Each row has a name. Each question is about the rows just above it. Places in a row count from 0.

z_850: [156  90 115 124 118 102 131 146 117 151 144 128 125 149  93 134 148  94
  99 138  94 121 135 146 151 125  82 122 146 162 124 107  88]
z_422: [154  90 117 124 153 101 154 124  88 129 129 110  77 153  42 129 144 124
 103 138  85 121 145 156 160 122  89 144 137 198  98  89  88]
z_977: [154  90 117  88 153 101 154 124  43 143 123 110  77 153  42 129 117 124
 103 138  85 121 145 156 160 122 145 144 137 198  98  89  88]
At which places does z_422 hold [89]? => 26 31
z_977 without one entry, shuffled: [144 160  88 101 122 123 117  89 154 117 153 154  85 121 143 145  98  43
 137 124 103 153 124 145 110  90 138 198  88  77 156 129]. Gone: => [42]
z_977 without one entry, shuffled: [123 156 153 160 101 124 145 110 121 117  77 154 143 138  98 129 144 117
  42  88  89 124 198  88  43 153 122 154 137 103 145  85]. Gone: => [90]
What is the next entry after [118 102 131]? => [146]
Which entry of z_977 is missing from [138 145 143 101  98 137 154 117 144 153 129 198 156 154 110 124 124  85
  90  89 123 117 122  77  88 160 121  42 153 145  88  43]? => [103]
z_977 without one entry, shuffled: [129  77  98 117 123  88 154 154 198 153 137 110 156 124 124 144 160 122
 143 138 101 145  89 145  85  42  43 153 103  88 121 117]. Gone: => [90]
Places of [146] in row z_850: => 7 23 28

z_851: [209 115 160 128 133 130 134 124]
z_108: [115 160 209 115 175 135 134 128]
z_688: [175 160 209  83 115 205 186  84]
Shuffled z_688 with one entry gone: [186 160 209 175 115 205  83], missing => [84]
Give the next entry after [175 160 209  83 115]. => [205]
Give the next entry after [115 160 209]. => [115]

z_850: [135  67 198 143 160 142 144 105 167  94 130 141 172 102 115 163 103 147
 172]
z_65: [143  62 193 138 160 111 154  93 165  94 127 172 164 106 137 175 107 117
 169]
z_8: [143  62 193 138 160 111 154  93 165  94 127 172 164 106 112 175 107 117
 169]
z_654: [137  65 146 140 161  81 131 106 137  86 113 149 155  89 111 145 145 153
 152]
z_108: [143 160 142 144 107 167  94  93 155  94 127 172 164 106 123 175 107 117
 169]
z_977: [141  62 196 137 161 112 154  96 155  91 128 170 165 105 124 175 104 118
 166]
z_65 without one entry, shuffled: [ 93  94 175 138 117  62 107 172 169 137 193 154 106 164 127 143 165 160]. Gone: => [111]
Which entry of z_65 is missing from [165 106 160 164 143  94 175 193 117 127 154  93 172 169 111 107 137  62]? => [138]
Give the next entry after [143 160 142 144 105 167  94]. => [130]
The next entry after [149 155  89]: => [111]

z_8: [152 130 125 125 125 130 127 175 125 152 127]
z_108: [109 121 144 125 151 112 113 109 175 127 129]
z_850: [124 121  72 144 109 145 132  65 134 152 153]
What is the next entry after [125 151]? => [112]
The next entry after [125 125 125 130 127 175 125 152]: => [127]
At which places does z_8 hold [125]? => 2 3 4 8
Places of [152] in row z_8: => 0 9
Which entry of z_850 is missing from [153 145  65 121 132 124 109 152 134  72]? => [144]
At which places does z_108 hold [175]? => 8

